A small network was shown many inputs. Here are its activations along a few directions, one row for each input.
Each table varies a few parts of the input and shows all the possible inputs, shuffled.
A made-up example of a description, with smaller parts first: one of 3 separate values, together with either a single point or one of 11 places along a line or (one of 4 places along a line, together with one of 5 places around a ring).
Shared parts are said once, and a part with two or three values counts as separate values.
(in the rows, 128 means zero)

Rows:
row 1: [169 137 119  72 134 127 135 101 107 101 148 157]
row 2: [ 52  58 189 114 193 132 114 150 162 195 112  51]
row 3: [ 46  78 179 105 195 135 121 155 158 192  86  43]
row 4: [149 154  81 197  79 119 130 138 117 115 132 154]
row 5: [163 134 130  72 112 118 139 102 108 103 143 157]
row 6: [ 52  64 180 100 179 151 116 154 170 188  97  38]
row 7: [153 170  83 198  95 124 135 128 129  97 136 155]
row 8: [167 146 133  75 129 126 143  91 116  82 146 156]
row 9: [143 165  98 201  79 125 123 143 116 118 132 170]
row 10: [158 144 146  77 112 125 129 105 108 105 140 172]
row 11: [155 158  70 197 101 126 124 141 118 112 136 155]
What is each input in this table made of?
> either one of 3 separate values or (one of 2 separate values, together with one of 4 places along a line)

Rows:
row 12: [171 123 108  70 162 131 141  94 119  89 156 132]
row 13: [127 161  81 211 125 130 128 146 140 119 121 126]
row 14: [143 132 155 125  74 118 114 129 102 136 146 190]
row 15: [ 48  76 231  88 131 143  99 162 133 206  95 101]
row 16: [136 140  57 209 114 129 125 154 131 130 121 117]
row 17: [137 140  72 213 121 133 121 147 137 125 135 121]
row 18: [170 127  94  66 154 126 145 101 111  96 145 125]
row 19: [142 135 140 122  66 114 117 133  95 144 135 184]
row 20: [163 142 120  67 153 132 154  84 130  74 139 124]
row 21: [134 150 168 123  65 118 124 121 112 118 129 182]
row 22: [164 145 118  69 167 128 147  91 120  85 140 135]
row 23: [136 153 166 124  78 113 118 127 103 130 130 193]
row 24: [128 157  84 210 112 136 138 141 150 108 121 115]
row 25: [ 41  74 147 186 183 128 121 170 168 195  96  32]
row 26: [ 81  66 180  37 214 140 127 121 169 165 112  44]
Changing only one part turns row 13 into row 22. The same change can be made to row 17. Which row results?
> row 12
What is each input in this table made of?
> one of 3 separate values, together with either a single point or one of 4 places along a line
Which other rows agree with row 23 in the choice among 3 separate values? List them by row number.
> row 14, row 15, row 19, row 21
Which other rows does row 19 become when the choice among 3 separate values takes its other values? List them by row number.
> row 16, row 18

Rows:
row 27: [197 168  74 102 113 126 152  89 108  58 149 163]
row 28: [162 154  74 190  75 117 113 147  95 130 145 183]
row 29: [ 98  68 175  45 172 128 116 134 119 178 123  99]
row 30: [ 72  72 139 148 140 137 107 172 140 202 105  73]
row 31: [115 135  71 235 138 127 128 153 154 132 123  95]
row 32: [192 145  98  86  75 116 130 109  83 101 155 194]
row 33: [106  96 152  58 206 137 139 114 150 136 121  67]
row 34: [ 76 104 215  60 169 132 127 119 147 150 104  94]
row 35: [172 182 137 105  71 123 145  96 111  73 136 194]
row 36: [ 79  98 116 159 173 143 128 154 171 159 101  46]
row 37: [142 189 112 208  71 125 130 136 122 100 126 183]
row 38: [ 88 144 132 239 100 128 121 162 150 145 112 121]
row 39: [107 110  94 223 103 122 106 172 125 178 130 123]
row 40: [170 177  51 204 113 125 137 127 123  85 136 151]
row 41: [ 52 106 176 163 138 141 118 161 166 171  88  69]
row 42: [165  98 157  17 138 120 124  98  96 124 158 161]
row 43: [143 135 197  33 133 127 137  83 124  98 138 158]
row 44: [169 123 133  31 173 131 147  78 122  82 155 129]
Changing only one part turns row 38 into row 31. The same change can be made to row 34. Which row results?
> row 33
What is each input in this table made of?
> one of 3 separate values, together with one of 6 places around a ring
Which other rows does row 28 become when the choice among 3 separate values takes its other values? List them by row number.
> row 37, row 40
A walk changes only the place on the ring of 6. It starts at row 42 and steps to row 32. List the rest of the walk in order.
> row 28, row 39, row 30, row 29

Rows:
row 45: [146 186 123 223  48 118 120 133 123 105 133 198]
row 46: [ 97  94 152  95 207 139 136 119 163 131 115  59]
row 47: [ 61  87 160 172 112 131 106 181 135 208  98  90]
row 48: [174 156  29 218 102 117 135 138 113 102 156 152]
row 49: [165 171 151 114  62 125 129 102 111  87 141 200]
row 50: [160 163  90 217  47 107 114 150  92 125 141 201]
row 51: [ 78  75 110 172 145 135 100 185 138 212 107  72]
row 52: [ 50 129 162 182 155 142 129 156 179 149  81  60]
row 53: [174 152  42 214  79 114 115 157  94 129 151 184]
row 54: [177 148 120 105  60 115 123 116  80 106 148 205]
row 55: [ 79  78  94 181 167 134 116 166 159 182 112  43]
row 56: [ 72  99 225  85 140 135 119 131 146 163 116 115]
row 57: [163 102 108  48 169 125 139  99 121 112 153 111]
row 58: [196 142  60 111 118 128 141 105 104  80 164 154]
row 59: [160 185  54 220 113 127 148 122 135  80 133 145]
row 60: [193 138  73 102  93 124 122 121  83 108 157 187]
row 61: [108  66 131  87 200 133 121 129 143 159 136  63]
row 62: [128 132 201  49 109 122 133  99 124 118 130 162]
row 63: [134 154 173  54 156 129 152  90 141  85 120 126]
row 64: [151 130 130  57 178 131 155  88 140  87 131 105]
row 65: [ 83  75 197  76 143 127 110 141 113 187 122 116]
row 66: [144 210  98 219  94 126 141 121 138  75 123 164]
row 67: [158  99 123  37 145 121 120 114  97 143 146 145]
row 68: [ 48 110 190 179 111 140 114 169 165 183  91  91]
row 69: [ 78 119 196  91 186 138 135 122 163 128 105  81]
row 70: [139 109 171  38 109 113 124 109  92 140 136 165]
row 71: [183 170  83 116 128 136 156  91 124  57 141 146]
row 72: [103  64 148  77 178 132 104 143 118 190 131  95]
row 73: [166 194 126 116 108 134 150  91 126  55 130 165]
row 74: [ 68 104 118 186 176 141 129 154 179 154  91  40]
Changing only one part turns row 70 into row 57. The same change can be made to row 65. Which row results?
> row 61
What is each input in this table made of?
> one of 5 places along a line, together with one of 6 places around a ring
Which other rows does row 72 become when the place on the line of 5 takes its other values? List them by row number.
> row 51, row 53, row 60, row 67
Which other rows does row 47 become when the place on the ring of 6 takes its other values? List them by row number.
> row 51, row 52, row 55, row 68, row 74
Which other rows does row 45 become when the place on the line of 5 takes its other values? List them by row number.
> row 49, row 56, row 62, row 68

Rows:
row 75: [107  58 164  58 157 125 108 139 109 187 137 109]
row 76: [ 95  82 130 137 124 129 103 168 117 195 117 106]
row 77: [165 171 159  72  92 126 144  86 113  73 133 184]
row 78: [ 69 128 191 138 125 137 124 145 156 154  93 104]
row 79: [170 140  84 159  85 112 114 138  90 131 155 188]
row 80: [129 115  96 192  83 121 105 164 110 165 134 147]
row 81: [ 99 161 159 193  84 128 129 142 145 124 109 143]
row 82: [ 83 103 225  57 157 135 125 115 149 148 114 107]
row 83: [190 130  96  73  93 116 129 110  82 114 159 184]
row 84: [188 152  76  85 150 133 153  89 123  62 149 132]
row 85: [167 164  63 172 144 130 144 114 132  81 143 133]
row 86: [ 90 109 109 150 183 139 134 143 163 144 104  51]
row 87: [122 140  76 205 142 134 137 138 155 116 122  91]
row 88: [142 184 149 159  84 121 134 114 120  90 128 185]
row 89: [105  84 143  70 216 135 137 116 157 136 123  55]
What is each input in this table made of?
> one of 3 separate values, together with one of 5 places along a line
Which other rows does row 79 become when the choice among 3 separate values takes its other values? List them by row number.
> row 85, row 88
A walk changes only the place on the line of 5. It starts at row 84 and steps to row 85. List the rest of the walk in order.
> row 87, row 86, row 89
Which other rows does row 75 become when the place on the line of 5 takes its other values? List them by row number.
> row 76, row 79, row 80, row 83
